These are the activations of a small neural network, seen along a few directions. Each row is one input.
In each table, some parts of the input vary, and every possible input appears once, in random order.
A made-up example of a description, with smaller parts first: values(2) and (point or line(9) or (line(4) and ring(5))).
Shared parts are said once, and a part with two or three values counts as separate values.
In the rows, 100 means zero.

Other details of the inputs shift rows strongly along three fixed directions, in all tables alike. That doesn't count.

A family of inputs:
r1: [120 100 115 100 122 103 114 129 109 103 109 98 129 89]
r2: [128 97 114 80 118 103 99 125 108 117 126 94 130 84]
r3: [76 98 78 103 67 94 104 87 95 95 84 101 80 116]
r4: [90 104 139 74 94 96 98 94 105 91 102 119 91 85]
r5: [91 88 86 99 97 109 106 118 91 107 101 86 111 92]
r6: [112 113 102 95 97 93 84 116 106 97 100 105 99 94]
r7: [78 107 102 67 57 102 116 95 96 70 83 112 85 101]
r8: [143 123 73 140 125 82 64 82 119 110 97 98 90 130]
r9: [108 114 110 107 107 94 94 85 103 86 90 113 92 108]
r10: [97 71 79 104 115 121 121 129 81 120 115 69 139 83]
r11: [84 106 121 96 88 86 76 66 104 93 92 126 64 111]
r12: [141 115 74 122 123 80 53 90 123 130 113 91 89 124]
r13: [112 89 123 113 132 115 117 98 92 99 104 105 126 94]
r14: [93 80 53 134 101 102 83 87 86 122 98 83 92 120]
r15: [81 108 120 116 89 86 89 70 103 83 78 132 67 116]
r16: [105 78 127 104 135 112 103 98 94 119 119 103 123 88]
r17: [84 76 5 115 57 104 107 99 89 130 95 57 98 132]
r18: [111 128 101 88 75 85 85 90 112 79 85 120 78 114]
r19: [116 88 114 111 136 116 122 110 93 103 109 94 136 91]
r20: [77 94 136 93 99 105 105 101 89 80 91 119 94 82]
r21: [117 96 112 98 126 109 104 134 101 105 112 91 129 79]
r22: [40 108 59 50 47 125 165 109 83 87 110 37 82 67]
r23: [113 107 90 116 112 85 67 77 110 119 106 101 84 119]
r24: [83 99 138 98 99 99 114 95 99 79 88 125 94 92]
r25: [101 114 130 78 83 93 110 115 110 78 94 121 101 89]
Each input here is: point or (line(4) and line(6)).
Which other rows does r10 become when the line(4) part takes its other values? List them by row number.
Answer: r3, r9, r23
Start at r16 and move only the line(6) part, one step at a time. The first step leads to r11. Which rows follow, in order?
Answer: r23, r4, r12, r2

A family of inputs:
r26: [131 134 173 131 167 91 98 95 121 80 104 125 98 78]
r27: [65 73 98 79 72 111 126 119 86 101 98 95 112 88]
r28: [111 92 113 113 149 113 110 109 96 116 121 78 124 76]
r29: [97 115 84 95 60 82 84 90 110 91 81 115 73 123]
r30: [117 53 135 111 145 118 115 110 88 123 119 114 157 93]
r31: [86 96 55 71 62 108 123 101 97 111 109 67 98 103]
r32: [84 91 134 105 90 87 62 55 93 89 81 153 69 122]
r33: [128 94 42 115 101 94 68 109 106 138 114 71 109 119]
r34: [130 90 141 133 147 96 82 81 104 106 97 142 118 117]
r35: [82 81 55 91 59 108 108 114 83 102 90 86 104 111]
r36: [75 125 106 111 89 86 77 64 101 85 88 108 45 104]
r37: [98 133 68 91 60 82 88 72 115 87 89 99 57 126]
r38: [107 90 93 123 141 112 122 111 96 123 121 67 124 86]
r39: [131 101 106 119 130 88 79 115 116 120 110 103 115 106]
r40: [72 96 52 105 64 104 101 83 86 94 82 84 73 122]
r41: [129 130 70 153 131 82 62 70 112 105 93 90 70 126]
r42: [80 83 130 69 81 113 135 127 91 84 95 114 124 78]
r43: [104 83 70 123 129 110 117 104 95 129 118 61 121 98]
r44: [80 110 101 100 74 83 66 83 103 90 85 122 60 109]
r45: [126 76 109 131 138 106 85 91 91 112 100 117 128 117]
r46: [66 82 119 72 89 119 126 105 83 92 103 97 104 75]
r47: [132 101 56 101 107 107 101 124 101 118 114 68 127 104]
r48: [88 124 181 89 107 92 108 87 112 58 81 149 77 82]
r49: [71 83 154 69 104 119 142 116 91 83 105 111 120 66]
r50: [122 110 104 137 145 98 102 94 110 108 106 89 107 102]
r51: [85 135 136 108 103 91 95 76 101 61 81 122 59 92]
r52: [82 85 70 77 57 100 108 110 96 109 100 90 101 106]
r53: [123 94 66 134 118 96 91 115 105 124 104 84 119 115]
r54: [132 108 119 82 140 111 111 123 109 111 133 80 133 71]
r55: [97 125 148 99 98 87 83 100 108 64 79 140 80 91]
r56: [74 78 131 59 81 115 121 127 85 92 103 110 118 69]
r57: [82 94 129 44 78 113 125 124 92 86 111 103 115 65]
r58: [82 87 56 70 55 106 117 111 94 113 105 75 104 105]
r59: [85 87 53 80 52 108 110 116 87 100 93 81 106 109]
r60: [98 119 81 86 62 85 92 91 110 90 87 107 76 118]
r61: [149 143 60 125 116 79 60 82 125 106 104 83 76 128]
The inputs of r27 and r44 match in every part but one. If r43 is changed in the same way as r27 into r44, which row does it become?
Answer: r28
What is each input in this table made of?
Answer: line(4) and (point or line(8))
Which other rows does r26 become when the line(4) part takes its other values? List them by row number.
Answer: r36, r38, r51
